These are the activations of a small neural network, seen along a few directions. Each row is one input.
Each table varies a few parts of the input and shows all the possible inputs, shuffled.
A made-up example of a description, with smaller parts first: one of 5 places around a ring, together with either a single point or (one of 2 separate values, together with one of 4 places along a line) or one of 11 places around a ring.
Shared parts are said once, and a part with two or three values counts as separate values.

Table:
x1: [ 10   9   7  -8  19  28   5  28  15  15 -14  26  -7 -28   6 -15 -44]
x2: [-28 -44  23  -3   6  -7  17   0  -3 -21  10   6 -39  26 -12  -5  35]
x3: [  3  71  -8  69 -25 -12 -29 -76 -25 -65 -77 -39  49  55 -64  12 -19]
x4: [-25 -26  21   6  23  16  21  22  25   1 -10  15 -19 -21 -13 -15 -30]
x5: [ 15  27 -42 -16 -20 -13 -18  -5 -19  30  33  -9  23  -6  39   4  15]
x6: [-26 -46  37   6  20  -7  23  25  12 -23  -3  12 -31  14 -13 -13   0]
x7: [ -4  77  -7  74 -19  -4 -29 -74 -22 -61 -68 -42  54  50 -68  22 -14]
x8: [ 27  23  -8 -15  -2  21   4  17  28  34  -6   9   6 -30  11  -9 -29]
x9: [ 24  27  -6 -12  -1  29   0  12  30  32   1  11   4 -36  11  -8 -28]
x10: [-26 -43  33   7  19  -5  19  26  17 -24  -7  15 -35  11 -14  -6   5]
x11: [ 21  23 -14 -11 -15  12 -10   0   6  39   9  -7  21 -22  31   0 -15]
x12: [ 13   6   7 -10  18  20   8  31  14  16 -17  24  -7 -23   7 -15 -48]
x13: [ 11  32 -38 -13 -19  -7 -27 -11 -16  34  39  -8  19 -10  37   3  16]
x14: [ 13   7   5  -9  22  24   0  31  21  15 -19  27  -7 -24   6  -9 -44]
x15: [ 25  19 -18 -14 -12  11 -12   4  11  35   3  -6  23 -19  30   4 -14]
x16: [-19 -48  20   0   8  -9  19   1  -3 -27   8   5 -36  29  -6  -4  33]
x17: [  4  -5 -22 -15  -9 -16 -15  -6 -33   7  35 -13   5  -1  15  13  46]
x18: [  6  -7 -21 -11 -12 -17  -7  -6 -39   7  37 -12   6   0  18  10  45]
x19: [ -2  -2 -19 -11 -11 -12 -16  -8 -39  14  39 -10   3  -3  13   8  48]
x20: [ 25  18 -17 -11 -16   8  -3   5   4  38   4  -6  25 -18  33   2 -15]
x21: [-11 -33  12 -15 -10 -23   6  -7 -20  -8  27  -3  -8  11  -5  10  36]
x22: [ -4 -38  10 -14  -8 -24  11  -5 -19 -13  25  -4  -3  14   0  10  35]
x23: [ -5 -35   9 -18  -9 -26   8  -5 -15 -14  21  -5  -7  11  -3  16  36]
x24: [-19 -27  17   5  26  10  18  25  30  -1 -15  17 -20 -17 -12  -8 -31]
x25: [ 16  28 -43 -19 -16  -9 -28  -7 -11  26  32 -10  20  -8  37   7  16]
x26: [ 28  24 -10 -17   2  26  -3  16  34  30  -6  10   4 -32  10  -3 -28]
x27: [-33 -42  35   8  17   1  21  25  13 -22  -1  16 -33  10 -16 -14   5]
x28: [-20 -45  20  -4   7 -11  16   1   1 -26   5   6 -41  26  -9   2  33]
x29: [-19 -29  21   6  23   6  23  24  25   0 -11  12 -20 -16 -11 -15 -35]
x30: [  0  81  -2  65 -10 -10 -23 -82 -22 -65 -77 -37  51  56 -59  16 -11]
Q: What do these inputs look like to the network?
A: one of 3 separate values, together with either a single point or one of 9 places around a ring
Q: The inputs of x10 and x27 match in every part but the choice among 3 separate values. If x30 is changed in the same way as x10 into x27, which row does it become?
A: x7
Q: Which other rows agree with x29 in the choice among 3 separate values? List them by row number.
A: x3, x5, x6, x8, x12, x16, x18, x20, x22

Table:
x31: [ 23  62 -36   7 -13  11 -28 -19  -3  19  -9 -11  31  -6  15   2 -17]
x32: [ 16  20 -18  -5 -12   1 -10  -1  -5  25  11  -8  24 -16  19   4  -8]
x33: [ -5  42  -7  51 -27 -23 -24 -79 -40 -66 -38 -42  30  70 -49  24  39]
x34: [-35 -71  30 -16  27  -1  30  44  15  -2  28  26 -53 -10   2 -14  13]
x35: [-16  34  -6  49 -22 -38 -21 -72 -48 -66 -29 -41  37  64 -46  21  31]
x36: [ -8 -30  24  -5  13   4  21  16  22 -10 -11  14 -26   5  -7  -6  -8]
x37: [ 14 -12 -10 -25  -3  -2   0  19  -3  28  26   3   5 -22  28   4   5]
x38: [ 18  -8 -11 -30  -6   2   1  16   9  32  25   6   2 -26  25   3   3]
x39: [-35 -72  26 -13  27  -6  27  42   7  -5  27  23 -50  -5   4 -16  15]
x40: [  0  33   3  29   6  10  -7 -19  -1 -24 -39  -5  16   6 -33   0 -28]
x41: [  3 -41  -3 -47   4   2   9  40   2  41  56  21 -29 -31  42  -6  23]
x42: [ 13  52 -32  10 -11   2 -27 -19 -13  16  -4 -14  38  -8  12   6 -15]
x43: [ -4  -1  20  13   5   9  10  -5  15 -13 -24   0  -1   4 -21  -3 -17]
x44: [ 17  58 -34   8 -13   9 -26 -21  -4  19  -6 -14  35 -10  10   3 -15]
x45: [-15 -37  23   0  11  -4  19  13   9 -12  -4   7 -20   4  -7  -5  -3]
x46: [ 22  -4 -11 -32  -5   5   0  19  10  32  23   9  -2 -21  31   1   0]
x47: [  8 -38  -3 -49   6   5   9  42   5  41  53  24 -33 -28  47  -9  23]
x48: [ 20  26 -20  -8 -14   7  -9  -3   5  29   9  -7  21 -20  18   2  -8]
x49: [-12 -33  24  -2  12   0  21  12  19  -9  -7  10 -21  -1 -12  -4  -7]
x50: [-30 -69  30 -19  28   1  28  47  20  -2  24  30 -58  -6   7 -16  14]
x51: [  0 -42  -5 -41   6  -3  11  38  -9  38  53  17 -23 -28  42  -6  23]
x52: [  4  37   2  28   8  12  -8 -14   3 -24 -44  -1  13  10 -29  -2 -29]
x53: [ -5  28   2  30   5   3  -8 -16  -7 -23 -36  -5  15  12 -30  -1 -27]
x54: [  0   3  19  11   6  10   9   0  20 -14 -30   5  -5   9 -17  -5 -19]
x55: [-10  40  -4  51 -25 -29 -24 -77 -41 -64 -37 -45  34  62 -55  25  38]
x56: [ 25  30 -22 -10 -14   9 -10  -1   6  29   6  -4  18 -15  22  -1 -10]
x57: [ -9  -6  18  15   2   2   8  -2   8 -15 -22   0   0   8 -17  -2 -15]
Q: The inputs of x46 and x38 match in every part but one. If x54 is changed in the same way as x46 into x38, which row does it become?
A: x43
Q: What do these inputs look like to the network?
A: one of 3 separate values, together with either a single point or (one of 2 separate values, together with one of 4 places along a line)
Q: Change only the choice among 2 separate values in x47. List by row number the other rows that result.
A: x50
Q: Change only the choice among 3 separate values in x51. List by row number the other rows that result.
A: x41, x47
Q: Which other rows agree with x57 in the choice among 3 separate values? List them by row number.
A: x32, x35, x37, x39, x42, x45, x51, x53
